Each row below holds a small network's activations on one input, seen along a few directions.
In each table, some parts of the input vary, and every possible input appears once, in random order.
A made-up example of a description, with smaller parts first: one of 2 separate values, together with either a single point or one of 9 places along a line or (one of 6 places along a line, together with one of 8 places around a ring).
Shared parts are said once, and a part with two or three values counts as separate values.

Other details of the inputs shift rows strongly along three fixed directions, in all tables alike. That doesn't count.
These rows show it; all are for the same input, with only those details redrawn:
[ 17 -49 -44 -35  15  -5 -40  11 -26 -17 -16  17]
[  6  30  -3   5  39  44  24 -58  53   2 -26  21]
[ 18 -20 -26 -19  17  -7   3   3 -35  -8  17  -2]
[  6 -47 -41 -34  12   1 -54  11  -9 -14 -35  16]
[-70   5   1 -11 -39  -2 -77  66  24  29 -72 -57]
[ 31 -20 -29 -20  21 -12  18   3 -53 -11  35  -1]
[ 21 -45 -41 -32  17  -5 -27   6 -30 -17  -6  16]
[ -6  57  22  19  -4 -14  80  19 -50  25  70 -67]

Table:
r1: [-19  53  21  14  -6  -9  69  14 -63  40  73 -61]
r2: [-65  40  33  25 -43  26 -19   4  44  50 -51 -30]
r3: [-28   3   5 -20 -16 -46 -53  82  -4 -18  -3 -59]
r4: [ 29 -48 -12 -23   5 -29 -52  16  13 -52 -17  26]
r5: [ 24 -23   3   4   0   0   3 -14  25 -17  -9  39]
r6: [-23  -5  22   7 -52 -21 -22  51  11  14 -27 -36]
r7: [ 12  23  20  23  23  28  26 -49  60  -8 -16  36]
r8: [-40   3  24  12 -46 -22 -26  43   5  23 -12 -25]
r9: [-43  24  28  21 -51  12   0  13  18  45 -27 -24]
r10: [-80  44  36  19 -29  27 -33  11  49  49 -52 -27]
r11: [ -2  20  -2   2  38  39  22 -57  17  13   9  33]
r12: [-58  64  46  25 -19  20  -1  12  75  30 -55 -47]
r13: [-45 -26   5  -4 -46 -36 -71  68 -23  15 -20 -28]
r14: [ 28  25  28  12  17  14  21 -48  90 -36 -22  34]
r15: [ 16 -59 -49 -41  14  -7 -52  14 -27 -20 -24  19]
r16: [ 14  25   3   9  28  36  38 -59  40   0 -16  26]
r17: [ 26 -17  -6 -21  27 -18 -22  -2  22 -47  -7  20]
r18: [ 31 -17 -23 -19  34  -6   6  -5 -16 -19  13  11]
r19: [ 14 -46 -40 -36  29 -17 -46  12 -34 -17   8  29]
r20: [ 27 -36 -14  -4  -1 -16  19  -8 -76   1  60  26]
r21: [ 16 -54 -38 -36  26 -15 -56  23 -14 -28 -14  27]
r22: [  5  14   6  17   9  40  14 -55  61   1 -43  31]
r23: [ 15  -3  -1  -3  30   9   2 -22  25 -16 -10  32]
r24: [ 19  45  18  19  43  17  71 -62  11   2  45  25]
r25: [ 52 -38 -25  50 -43  -6 -14   4 -55 -56  58  25]
r26: [ 14  25  31  28 -44 -34  89  30 -70  23  81 -56]
r27: [ 21   8   8  13  17  22  21 -46  44 -10 -21  28]
r28: [  -5   27   18    9  -22  -30   67   29 -100   34   90  -54]
r29: [ 22  16  15  25   6  23  69 -60  -2  14  42  39]
What is each input in this table made of?
> either a single point or (one of 4 places along a line, together with either a single point or one of 6 places around a ring)
Which other rows does r10 become when the place on the ring of 6 takes its other values? List them by row number.
> r12, r16, r23, r24, r28
Start at r21 and move only the place on the line of 4, one step at a time. The first step leads to r23. Which rows follow, in order?
> r7, r5
Which other rows does r11 become when the place on the line of 4 takes its other values? List them by row number.
> r10, r20, r29

Table:
r30: [ 48 -34 -22  -2  23  20  10 -54  24 -25 -20  57]
r31: [-67  10 -10  -5  -6  36 -59  15  30  47 -59 -11]
r32: [-31 -22  11 -41  -5 -50 -25  74 -58  21  12 -45]
r33: [ 18   3 -16  21   3 -11  26  12 -48 -12  50 -16]
r34: [ 24 -11  -8   2   6 -49  24  58 -74  -9  87 -34]
r35: [ 41  16  10 -26  40 -19  82 -32 -37  -3  55  -9]
r36: [ 26  45  15  23  21  38  59 -77  33 -21  20  12]
r37: [ 21  46 -17  16  43  29  87 -56 -41  23  68   3]
r38: [-36  12  19   2 -30   0 -45  37  82  10 -75 -32]
r39: [ 20 -74 -20 -28 -17 -44 -36  46 -38 -17 -14  26]
r40: [-37  -7  19  15 -40  -4 -24  26  31  24 -43 -13]
r41: [  6  28   7  26  -4 -30  45  41 -52  -2  58 -47]
r42: [ 44 -72 -36 -20   8   8 -45 -33  -9 -28 -40  59]
r43: [  8 -37 -21 -29 -51 -51 -46  70 -83 -31  41 -37]
r44: [ 48   9   3  -4  16  18  39 -74  24 -30  19  51]
r45: [-22  16  31  27 -34 -19  23  39 -48  29  38 -40]
r46: [-60  35  23  36 -29   1 -22  47  16  28 -13 -54]
r47: [-50  21  28   4 -31  16 -49  11  65  11 -48   6]
r48: [ 41  28  -4  12  46  46  34 -65  87 -31 -19  31]
r49: [-22   7  -3  12 -20  25 -29   6  41  -6 -49 -18]
r50: [ 53 -11 -51 -19  52  54  52 -84 -14  -9  15  53]
r51: [  6   9  -2  14  -6 -18  13   6 -47 -13  54 -23]
r52: [-24  82  34  11  30   0  60 -13   5  23  30 -57]
r53: [  9  -7  -5   7   8 -14   3  -2 -41 -14  51   6]
r54: [-15 -48   5 -16 -44 -33 -53  37 -20   2 -19   1]
r55: [-36  71  61   5   8  -4  61 -17  43  46  -5 -39]
r56: [ 30   6 -15  22  16   7  28 -26 -44 -14  43  10]
r57: [ -7 -15 -20 -38  48   4 -39 -10  12  -9 -25  22]
r58: [ 18 -47 -34 -25  18   1 -66 -19   5 -38  -6  58]
r59: [ 44 -64 -56 -37  48  24  12 -48 -40   1  16  80]
r60: [-18 -36 -36 -35  -1  38 -57 -22  39  22 -88  32]
r61: [-10 -52 -16  -8 -13  -4 -55  28   2  -6 -35  27]
r62: [ 47 -40 -20 -15  16  -6   6 -16   0 -31 -11  43]
r63: [ -7 -28 -18  -5 -38  -5 -58  38 -30  -7 -29 -24]
r64: [ 62  -9  -3   0  44   5  55 -59  37 -21  14  61]
r65: [-59  24  39  26 -62  -7 -21  37  21  46 -44 -40]
r66: [ -3  31  10  20  -9 -36  29  58 -33   1  60 -65]
r67: [-46   0  24   7 -27   6 -50  16  39  14 -44  -4]
r68: [-56  93  48   4  -6   9  33  15  38  34 -20 -83]
r69: [-26  17  26  18   6  30 -13  -7  81  10 -65  20]
r70: [   7  -71  -52  -40  -20  -36 -107   40  -43  -43  -11   21]
r71: [-19  11  -7  -6  23  67   7 -81  90  39 -77  62]
r72: [ 14 -24   5 -15 -23 -26  -4  -3 -14 -10  23  23]
r73: [-13  74  39  45  17  20  53 -12  34  17  19 -16]
r74: [ 29 -20   6  -3 -28 -46  33  24 -85  -9  69 -29]
r75: [-41  84  46  58  -6  31  43 -20  27  34  14 -36]
r76: [ 10 -35 -24 -13  -9  -2 -43  33   5 -29 -36   1]
r77: [ 32 -13   4   0  20 -17  30  15 -12 -12  39   9]
What is each input in this table made of?
> one of 6 places around a ring, together with either one of 2 separate values or one of 6 places along a line
Changing only the place on the ring of 6 turns r45 into r42. The same change can be made to r77. Which row results?
> r38
Changing only the place on the ring of 6 turns r71 into r31. The same change can be made to r55. Which row results?
> r57
Which other rows does r50 become when the choice among 2 separate values takes its other values? List them by row number.
> r68
Which other rows agree with r52 in the place on the ring of 6? List them by row number.
> r33, r37, r41, r51, r56, r66, r70
Which other rows does r30 become when the place on the ring of 6 takes its other values? List them by row number.
> r33, r40, r46, r49, r61
Which other rows does r72 become when the place on the line of 6 takes its other values? List them by row number.
> r39, r40, r54, r64, r65

Table:
r78: [-41  52  21 -12  15  20  17  -5  19  53 -10 -25]
r79: [-10 -19   3   0 -39 -32 -28  37 -45  15  12  -8]
r80: [ 32 -33 -30   9  14  20 -55 -28   6 -58  -4  53]
r81: [-47 -22  -4 -36  10 -17 -36  49 -28  43 -10 -15]
r82: [-17  58  35  50 -44 -28   5  62 -10  -9  57 -62]
r83: [-37  -7   7  11 -47  -7 -42  24   0  17 -40 -12]
r84: [ 11   6   0  35 -28  -9  45  14 -52  17  33 -34]
r85: [ 23 -14   2  12 -27  -3  22 -18 -21 -13  25  -2]
r86: [-10 -28  -4  16 -52 -11 -31  56  19  -7 -42 -24]
r87: [-39  64  27  32  14  20  -6   7  41  -9  -6 -51]
r88: [-29  50  38   7  -2  15  21  -5  38  10 -25 -34]
r89: [ 18 -25 -23 -28  15 -34  13  10 -66  -9  30  -5]
r90: [-13  43  23  17   2  28  22  -4  43  12 -41 -44]
r91: [ 24 -39  -5   2  10 -26   5 -12 -44   0  35  47]
r92: [-35 -41  -5  -7   5  28 -63 -17  39  32 -57  60]
r93: [-26 -18   3   5 -65 -19 -44  50  31  -3 -36 -28]
r94: [ 30 -17   6 -33  13 -40  -2  24  -6 -21  16  -2]
r95: [ 53 -28   3  -5  -7 -40  20   6 -30 -26  47  29]
r96: [ 42 -36 -12  -3 -17 -26  14   4 -23 -39  26  30]
r97: [ -2 -25 -35 -30  11  11 -49 -18  27  -3 -62  13]
r98: [-22  47  16  50 -14   2  10   4 -16   0  45 -29]
r99: [ 21 -36 -48 -46  13 -10   8   8 -74  12  36  -9]
r100: [ -1 -40 -24  -1 -28   9  -9  30 -55  24  -1 -10]
r101: [ 66 -46  -6  -2  61  21  29 -94  26 -39  14 117]
r102: [ 29  19  -1  14  30  56  69 -94   6   8  25  61]
r103: [ 28 -49   9  -7  -3 -42  -8  28  -8 -20  25  38]
r104: [ -6 -18 -49 -25  28  -3 -34  28 -62 -13  43 -10]
r105: [-11 -13 -10 -27  -2  22 -56 -10  59 -12 -76   2]
r106: [-30  58  25  32 -32  27  63 -22  -2  54  32 -37]
r107: [-14  40  -6   3  32  67  25 -42  57  36 -58  -2]
r108: [ -5  31  35  34  -5  53  24 -73  80 -10 -45  36]
r109: [  2 -16   4 -33   3 -28 -28  32 -26 -10  -7 -10]
r110: [-17 -15 -27 -36  24  22 -15 -14  -1  13 -30  17]
r111: [ 47  43  14   4  22  -5  99 -35   9 -15  61 -18]
r112: [-42 -17  25 -24  -3 -35 -43  53  -1   8 -23 -29]
r113: [ 33 -50 -17   9 -29 -11  -2  26 -53 -18   9  -5]
r114: [ 42  22  25  -5  67   3  63 -55  65 -21  18  46]
r115: [-44  21  23   7 -35   9 -13  13  -9  49  -6 -11]
r116: [-13 -32 -14 -30  36 -15 -50   0  15   4 -43  32]
r117: [-33  48  54  32 -35  10   5  -6  41  22 -17 -17]
r118: [ -3  59  12  22  23   2  10   8  43 -28  20 -25]
r119: [ 11  25  -7  29   1   7  40  -1 -75   3 104 -15]
r120: [-10 -18 -32 -17  14  28 -52  -7  50   0 -98  11]
r121: [  3  55  19   7  37  -7  69 -35  -3  21  34 -12]
r122: [ 54 -33 -28 -18  17 -16  21  13 -15 -33   8   0]
r123: [-17   0   6 -21 -16 -19 -21  39  27 -15 -28 -20]
r124: [ 24 -19 -56 -16  60  14 -47 -36   6 -46 -10  45]
r125: [-14  16   8  23 -44 -11  16   8 -24  23  21 -32]
What is each input in this table made of?
> one of 2 separate values, together with one of 4 places along a line, together with either a single point or one of 5 places along a line
Changing only the place on the line of 4 turns r92 into r101. The same change can be made to r107. Which row results?
> r90
Changing only the place on the line of 4 turns r98 into r119. The same change can be made to r84. Which row results?
> r100
Which other rows agree with r108 in the place on the line of 4 and the choice among 2 separate values? List them by row number.
> r80, r85, r101, r113, r117
Which other rows does r79 become when the place on the line of 4 takes its other values? List them by row number.
> r95, r115, r117
Which other rows does r96 become when the place on the line of 5 takes its other values? List them by row number.
> r86, r93, r95, r103
Which other rows does r79 become when the choice among 2 separate values takes its other values? List them by row number.
> r121
